A small network was shown many inputs. Here are its activations along a few directions, one row for each input.
In each table, some parts of the input vary, and every possible input appears once, in random order.
A made-up example of a description, with smaller parts first: one of 3 separate values, together with either a single point or one of 11 places along a line or (one of 5 places around a ring, together with one of 6 places along a line).
Shared parts are said once, and a part with two or three values counts as separate values.

Other details of the inputs vary at random and push rows far along two fixed directions, the same in every table; ignore that.

Table:
r1: 18 335 -46 -33 -177 -12 -76 -122 -188 -136 -161 251 -57
r2: 13 246 -90 65 -78 -36 -161 46 -92 151 -296 358 -322
r3: 121 -88 73 251 -62 37 -110 70 -6 -111 -334 271 30
r4: -73 -125 26 -6 83 -17 75 65 112 225 139 -151 -116
r5: 63 -381 71 -64 220 135 129 114 270 -97 262 -368 170
r6: -26 -304 35 -174 327 -26 109 158 211 105 234 -395 -56
r7: 85 -76 92 55 93 -112 -40 23 -58 -80 -260 70 -92
r8: -109 235 -83 -39 -125 -133 -19 -126 -203 62 62 87 88
r9: -116 -389 76 124 154 -171 162 30 20 153 353 -363 428
r10: 92 143 -51 -101 -250 563 13 -20 354 -109 102 75 -244
r11: 217 102 143 285 -310 202 -134 -79 -34 -302 -534 480 -101
r12: 194 -188 13 -256 18 780 81 174 738 -174 243 -234 -407
r13: -98 -251 79 19 133 -313 174 -125 -235 -136 313 -397 657
r14: 59 -96 73 -244 38 344 143 22 359 -57 191 -264 -330
r15: 46 257 -95 -29 -13 -57 -138 10 -141 -91 -208 249 -79
r16: 38 78 -10 -58 99 -137 -72 12 -104 -43 -165 65 -113
r17: 47 -101 155 192 -172 25 30 -141 -70 -151 -123 72 208
r18: -107 80 -133 -32 156 -307 -60 73 -216 133 80 -21 159
r19: -29 277 -68 96 -158 -45 -134 -15 -112 164 -247 347 -289
r20: -27 157 90 102 -76 -404 -52 -204 -461 -121 -298 175 147
r21: -113 -193 -36 170 146 -368 32 20 -257 102 138 -126 522
r22: 47 319 -46 -29 -131 -41 -106 -86 -184 -146 -214 264 -68
r23: 95 -76 42 277 -74 31 -113 94 1 -13 -279 284 3
r24: 170 87 83 1 -91 204 -107 5 111 -180 -404 256 -403
r25: -85 19 -117 -331 63 313 131 79 391 255 437 -314 -363
r26: -26 18 59 -75 92 -292 22 -100 -229 -76 -38 -105 100
r27: 66 -11 -5 18 45 115 -69 152 166 120 -161 124 -366
r28: -28 -269 4 -25 247 -181 94 44 -51 -93 258 -337 454
r29: -53 -304 87 -25 19 164 191 -26 232 43 393 -366 206
r30: -118 -193 -20 -168 365 -353 69 79 -101 125 245 -388 182
r31: -106 -366 89 88 93 -98 194 -17 46 120 351 -371 407
r32: 42 69 -73 199 -72 -7 -134 88 -75 0 -195 282 56
r33: 69 -34 17 -354 -38 656 140 59 626 30 292 -259 -597
r34: -177 22 -169 -215 147 -46 94 72 87 250 492 -314 66
r35: 158 89 -40 -49 -120 411 -75 49 250 -232 -105 149 -184
r36: 96 173 -18 -153 -18 142 -94 1 81 -119 -193 124 -353
r37: 26 -315 128 -67 67 181 194 -20 222 -141 319 -393 211
r38: -105 156 -36 -91 -37 -222 26 -157 -252 -21 116 -58 219
r39: -36 64 1 152 -204 -11 0 -121 -128 -31 -13 125 226
r40: -41 -305 155 -103 251 -267 169 -50 -70 -58 181 -437 225
r41: -10 170 -152 -158 81 73 -89 121 67 44 32 57 -165
r42: 39 238 -84 48 -47 -23 -185 86 -65 107 -316 351 -352
r43: 84 281 -109 -196 -59 250 -107 23 120 -137 -87 160 -298
r44: -29 -171 77 79 87 -290 80 -99 -249 -177 102 -203 547
r45: -71 -13 164 265 -108 -440 -20 -209 -443 22 -316 179 215
r46: -34 255 -12 16 -199 -31 -71 -131 -137 62 -180 244 -206
r47: -154 -153 8 178 18 -359 98 -97 -290 87 187 -159 587
r48: 0 -34 11 269 19 -336 -112 -1 -346 -97 -263 204 395
r49: -20 -349 6 -1 173 131 122 153 277 140 333 -305 124
r50: 18 23 -175 -190 -76 678 72 194 629 158 431 -135 -364
r51: -22 262 -204 -100 -32 134 -100 112 81 160 22 182 -265
r52: 36 159 48 176 -235 83 -78 -54 -21 96 -360 368 -326
r53: -61 172 79 105 -116 -399 -59 -234 -457 -51 -275 188 141
r54: 71 90 -6 106 -74 125 -107 94 89 134 -308 314 -406
r55: -134 212 -105 30 -86 -243 -25 -86 -268 134 24 110 149
Each input here is: one of 5 places around a ring, together with one of 11 places around a ring.
- The inputs of r27 and r45 match in every part but the place on the ring of 11. If r42 is changed in the same way as r27 into r45, which row does it become? => r46
- Change only the place on the ring of 11 in r41. List by row number the other rows that result. => r1, r8, r15, r18, r22, r34, r38, r43, r51, r55
- A walk changes only the place on the ring of 11. It starts at r17 and steps to r29. List the rest of the walk in order. => r31, r9, r49, r23, r3, r5, r12, r11, r37

Table:
r56: -161 -281 146 51 254 -712 110 -174 -506 -42 67 -357 650
r57: 14 95 -6 -61 -41 71 -27 -8 33 30 -141 90 -259
r58: 49 130 12 155 -207 77 -146 -57 -74 -147 -253 315 46
r59: -101 -403 95 -152 181 17 271 -41 182 38 501 -608 298
r60: 26 18 -102 -262 20 422 -14 106 408 -23 252 -153 -250
r61: 115 274 -100 -134 -165 416 -91 53 260 -62 -39 209 -428
r62: -49 162 -133 -314 4 325 56 90 348 188 338 -150 -444
r63: 19 225 51 412 -178 -493 -289 -147 -591 17 -772 678 61
r64: -165 -151 -49 -49 293 -496 140 -4 -312 113 248 -346 465
r65: 71 -31 56 117 -77 12 -68 -61 -62 -114 -206 167 74
r66: -36 192 -57 113 -112 -106 -189 -10 -155 83 -266 331 -94
r67: 123 230 -59 -58 -224 469 -64 35 275 -89 -25 227 -344
r68: -38 164 -93 -201 -8 141 40 24 131 84 208 -83 -246
r69: 51 5 30 72 -6 -115 -98 -57 -143 -87 -242 148 54
r70: -14 217 -95 -39 -74 50 -87 37 13 134 -40 179 -251
r71: -14 -185 87 138 201 -303 -19 106 -112 112 -126 -32 22
r72: -43 -519 205 241 242 -435 168 -3 -207 -40 121 -360 616
r73: -27 -196 -72 -224 101 364 248 101 411 54 535 -450 48
r74: -95 -161 -47 -368 223 201 160 107 381 222 451 -470 -264
r75: 60 -235 185 285 83 -320 -7 -1 -245 -138 -236 46 323
r76: 43 266 -47 -88 -146 157 -53 -44 44 -72 -47 151 -241
r77: 77 155 -28 104 -100 14 -162 -11 -85 1 -384 364 -223
r78: 52 161 -90 -77 -37 136 -20 33 49 -60 -67 105 -126
r79: -5 -124 -23 -68 -60 346 63 36 323 -16 276 -177 30
r80: 126 -179 33 -154 162 338 50 204 433 -42 132 -202 -318
r81: -185 -205 -13 -20 255 -473 51 -24 -274 94 251 -333 488
r82: 64 251 85 482 -379 -270 -180 -205 -514 -153 -588 637 245
r83: -65 60 -132 -170 114 53 56 105 117 184 186 -116 -146
r84: 53 102 -49 -7 -85 177 17 17 65 -85 -32 100 -24
r85: 70 266 24 173 -355 190 -64 -118 -40 -95 -231 371 -135
r86: 106 14 79 236 3 -133 -125 82 -127 -31 -439 311 -162
r87: -134 -131 66 -27 123 -351 148 -122 -240 -29 327 -349 486
r88: 59 -180 22 -36 -34 329 74 15 303 -18 142 -123 -40
r89: 117 121 33 -49 -208 424 -35 -21 257 -119 -164 190 -366
r90: -164 -126 -14 -22 237 -524 88 -46 -345 108 265 -309 455
- Describe the family of inputs behind these rows. => one of 5 places along a line, together with either a single point or one of 6 places along a line
- Change only the place on the line of 5 in r58. List by row number the other rows that result. => r60, r66, r79, r81
- List by row number the other rows that have the place on the line of 5 in common with r73. => r59, r72, r79, r82, r85, r88
- Change only the place on the line of 6 in r62. List by row number the other rows that result. => r63, r66, r70, r74, r83

Table:
r91: -19 -139 -9 15 -60 222 177 -8 195 87 308 -168 165
r92: -18 168 -63 89 -128 88 -174 76 69 195 -259 313 -368
r93: 91 169 -104 141 -244 276 -91 25 100 -25 -192 345 -83
r94: -207 -190 92 217 116 -653 -43 -93 -452 243 -21 -79 403
r95: 57 338 -125 -1 -39 31 -137 133 -29 77 -190 320 -380
r96: -92 36 -91 -176 167 -40 91 143 88 164 268 -210 -129
r97: 154 56 49 96 -131 200 -90 3 90 -183 -346 227 -250
r98: -72 -99 -58 -113 89 9 84 44 120 265 253 -205 -108
r99: -64 -182 -8 5 -26 180 13 37 215 97 316 -163 132
r100: -87 -63 -124 -142 262 -58 -53 195 133 281 235 -167 -137
r101: -180 -38 10 90 143 -663 26 -137 -507 95 -17 -148 399
r102: -144 -67 11 99 29 -454 30 -183 -448 -99 0 -115 658
r103: 86 -97 43 -248 242 36 25 80 138 -145 154 -263 -51
r104: 171 110 -6 -27 -8 164 -148 72 37 -184 -372 270 -252
r105: -69 -150 -55 -13 26 167 14 89 226 89 278 -170 141
r106: -118 -70 -65 115 287 -693 -26 15 -494 205 -30 -43 408
r107: 50 -249 91 -71 86 119 88 -14 184 -88 161 -284 -26
r108: 49 -216 80 -36 130 99 119 121 207 -70 142 -266 -8
r109: -65 134 -103 -353 229 -93 9 40 44 86 278 -230 -169
r110: -62 4 -121 -220 60 160 68 19 125 -55 266 -202 135
r111: 50 340 -154 -55 -30 34 -167 56 -44 49 -210 302 -383
r112: -9 256 1 -32 -228 151 -15 -121 -17 85 -228 259 -363
r113: 131 82 24 -12 -67 187 -102 34 54 -184 -385 260 -241
r114: -160 -116 -2 162 170 -652 34 -64 -466 209 -50 -90 429
r115: -33 -60 -1 -52 -93 212 165 -83 150 -24 333 -226 135
r116: 150 148 75 -39 -79 141 -110 -8 40 -232 -335 246 -266
r117: 78 211 31 184 -357 310 19 -46 73 -82 -106 307 -104
r118: -35 -298 268 317 80 -496 158 -123 -376 -91 -90 -142 512
r119: -18 189 -93 60 -69 67 -187 119 51 193 -254 345 -369
r120: -31 -243 149 216 208 -542 57 19 -394 -118 -115 -108 494
r121: 52 -182 146 -179 79 91 81 -73 160 -133 174 -296 -46
r122: -190 27 66 -17 143 -700 22 -200 -532 46 2 -162 385
r123: -48 184 -34 315 -38 -564 -158 -61 -569 121 -513 461 175
r124: 131 61 53 21 -122 207 -91 -18 74 -182 -389 227 -238
r125: 2 -369 166 78 89 138 116 50 282 62 125 -228 -2
r126: 8 22 -125 -102 107 122 50 150 135 -27 342 -167 115
r127: -170 -74 88 165 85 -657 54 -113 -513 132 39 -122 400
r128: -35 -24 -92 -112 -8 167 77 -7 151 -53 301 -231 131
r129: 41 -80 144 455 -31 -435 -219 -14 -421 -94 -644 454 243
r130: -72 -183 38 47 -55 211 102 14 225 114 308 -164 146
r131: -28 -58 -46 -95 -62 181 77 -60 141 -42 341 -225 121
r132: -99 38 51 -248 22 -3 159 -120 62 118 293 -260 -146
r133: -28 -105 -121 -56 143 127 -43 168 193 88 300 -127 120
r134: 60 -297 35 -24 163 111 102 116 242 14 98 -232 14
r135: -4 261 -42 -72 -196 111 -106 -97 -32 66 -225 264 -373
r136: 91 190 -135 112 -188 257 -103 70 81 -26 -188 377 -87
r137: 211 22 -29 112 9 177 -135 162 108 -71 -348 328 -249
r138: -98 38 -122 -231 174 -34 61 66 74 136 249 -230 -135
r139: 56 221 -43 15 -315 289 -102 -125 30 -126 -164 286 -107
r140: -125 19 27 36 71 -515 13 -175 -467 -151 60 -94 617
r141: -30 -25 -59 -57 -13 161 107 70 165 -25 321 -208 136
r142: -32 -4 -91 -88 45 144 97 117 149 -28 326 -176 129
r143: -6 229 102 261 -300 -376 -150 -314 -552 -218 -356 382 373
r144: 160 -19 12 149 10 170 -210 180 143 -43 -351 328 -273
r145: 1 378 -70 -148 -97 20 -123 -39 -53 -2 -208 281 -390
r146: -96 -25 -1 -139 28 31 164 -57 84 167 274 -256 -124
r147: -23 32 -155 -233 122 137 20 53 112 -55 281 -194 121
r148: 137 28 95 41 -170 223 -91 -79 69 -172 -348 231 -251
r149: 13 320 6 -105 -208 68 -111 -138 -42 16 -168 254 -402
r150: 165 -54 119 224 -180 260 12 -8 157 -48 -337 287 -231
r151: 197 101 17 103 -23 155 -117 167 67 -157 -307 294 -264
r152: 22 -249 139 -102 65 161 176 -63 181 -68 114 -287 -1
r153: 88 -170 -12 -142 247 67 31 136 158 -97 143 -248 -31
r154: 46 -185 190 -132 49 121 168 -102 168 -114 168 -297 -33
r155: -79 -102 -14 -70 58 40 175 19 130 281 244 -207 -92
r156: 23 -60 -166 -90 140 138 31 147 165 59 299 -131 139
r157: -56 -57 3 -127 -84 223 167 -105 136 -23 294 -227 146
r158: -68 -130 -87 -44 82 150 3 135 210 87 285 -137 134
r159: 84 214 -15 144 -328 275 -71 -25 59 -100 -104 310 -114
r160: -167 20 -47 -29 276 -698 -33 -79 -549 90 -40 -103 394
r161: -20 131 27 142 -209 144 -81 5 77 221 -223 313 -369
r162: 61 -278 4 -58 217 96 91 166 224 14 105 -199 8
r163: -28 -295 223 272 106 -520 68 -92 -387 -108 -84 -139 495
r164: 46 -147 104 -198 128 77 82 -11 168 -143 134 -302 -34
r165: 64 -328 78 -3 115 123 102 58 236 22 134 -227 3
r166: 101 370 -105 -72 -158 179 -167 -31 -6 -192 -138 311 -140
r167: 44 -251 135 -26 56 149 176 -42 195 -70 154 -286 -12
r168: 47 -196 19 -126 189 89 78 97 175 -99 128 -257 -19
r169: -40 45 -42 -219 -16 135 72 -67 130 -101 314 -243 109
r170: 2 26 -158 -156 113 127 19 74 123 -56 321 -192 110
r171: 8 -339 77 12 164 98 28 135 276 40 95 -233 -6
r172: -64 203 53 285 -175 -526 -153 -227 -600 20 -437 375 130
r173: -67 236 39 328 -128 -558 -125 -100 -584 35 -463 390 155
r174: 95 137 -57 157 -294 292 -90 -27 92 -16 -151 349 -93
r175: -12 295 -88 -87 -143 90 -106 -44 -25 53 -266 259 -360
r176: 69 276 50 26 -360 281 -17 -187 31 -157 -111 270 -124
r177: -38 -2 -124 -143 50 150 66 40 137 -56 306 -200 124
r178: 20 252 26 95 -245 140 14 -18 16 110 -170 275 -371
r179: -15 318 -118 -116 -83 65 -119 1 -43 49 -263 292 -362
r180: 11 -369 122 33 117 109 28 78 269 47 132 -227 -16
- Describe the family of inputs behind these rows. => one of 3 separate values, together with one of 5 places along a line, together with one of 6 places along a line
- The inputs of r125 and r129 match in every part but the place on the line of 5. If r117 is changed in the same way as r125 into r129, which row does it become? => r142
- The inputs of r140 and r169 match in every part but the place on the line of 5. If r179 is changed in the same way as r140 into r169, which row does it become? => r175
- A walk changes only the place on the line of 6. It starts at r105 and steps to r93. List the rest of the walk in order. => r141, r128, r102, r169
- A walk changes only the place on the line of 6. It starts at r92 and steps to r114. List the rest of the walk in order. => r173, r101, r175, r122
- Change only the choice among 3 separate values in r176. List by row number the other rows that result. => r132, r154
- Change only the choice among 3 separate values in r136. List by row number the other rows that result. => r123, r162

Table:
r181: 24 7 34 26 -79 129 -1 2 58 -107 11 24 49
r182: 110 -165 111 30 102 35 -7 71 85 -100 -167 -25 -122
r183: 32 -10 -19 71 -22 61 5 61 70 27 -13 32 -23
r184: 104 -168 111 20 107 32 -12 57 99 -95 -171 -14 -113
r185: 18 3 32 17 -74 127 -6 -11 71 -102 7 34 57
r186: -14 128 -54 -118 -15 12 16 -18 -18 1 11 23 -77
r187: 57 -54 17 47 -74 126 -12 -15 75 -53 4 43 45
r188: -45 77 -78 -73 36 -39 -63 38 6 84 -4 29 -139
r189: 3 13 -12 41 6 25 1 56 30 71 16 51 -90
r190: 10 -75 10 69 -62 125 17 -4 81 5 -33 40 23
r191: 15 53 9 -14 -88 99 22 -79 39 -94 16 1 8
r192: 16 -72 11 79 -67 127 22 10 67 -1 -29 30 15
r193: -15 129 -81 -94 41 -6 -38 15 -28 55 12 22 -112
r194: -2 10 -12 31 10 23 -4 42 43 77 12 61 -82
r195: -40 81 -78 -63 32 -37 -58 51 -6 78 0 19 -147
r196: -248 -425 17 -240 460 -403 248 47 -21 257 671 -782 460
r197: 26 -14 -20 61 -17 59 0 48 83 34 -18 42 -15
r198: -35 50 -20 -22 6 -14 -27 44 12 123 -8 24 -130
r199: -66 49 143 413 -112 -717 -74 -280 -770 -178 -421 254 634
r200: -9 132 -53 -109 -19 14 22 -5 -31 -6 15 13 -85
r201: 6 87 -3 -67 -66 50 -2 -70 11 -36 34 14 -41
r202: 10 91 -2 -58 -71 52 3 -57 -2 -42 38 4 -49
r203: 63 -51 18 56 -79 129 -7 -2 61 -59 8 33 37
r204: -19 126 -81 -103 46 -8 -43 2 -16 62 8 31 -104
- Describe the family of inputs behind these rows. => one of 2 separate values, together with either a single point or one of 11 places around a ring
- The inputs of r204 and r193 match in every part but the choice among 2 separate values. If r196 is changed in the same way as r204 into r193, which row does it become? => r198
- Change only the choice among 2 separate values in r190. List by row number the other rows that result. => r192
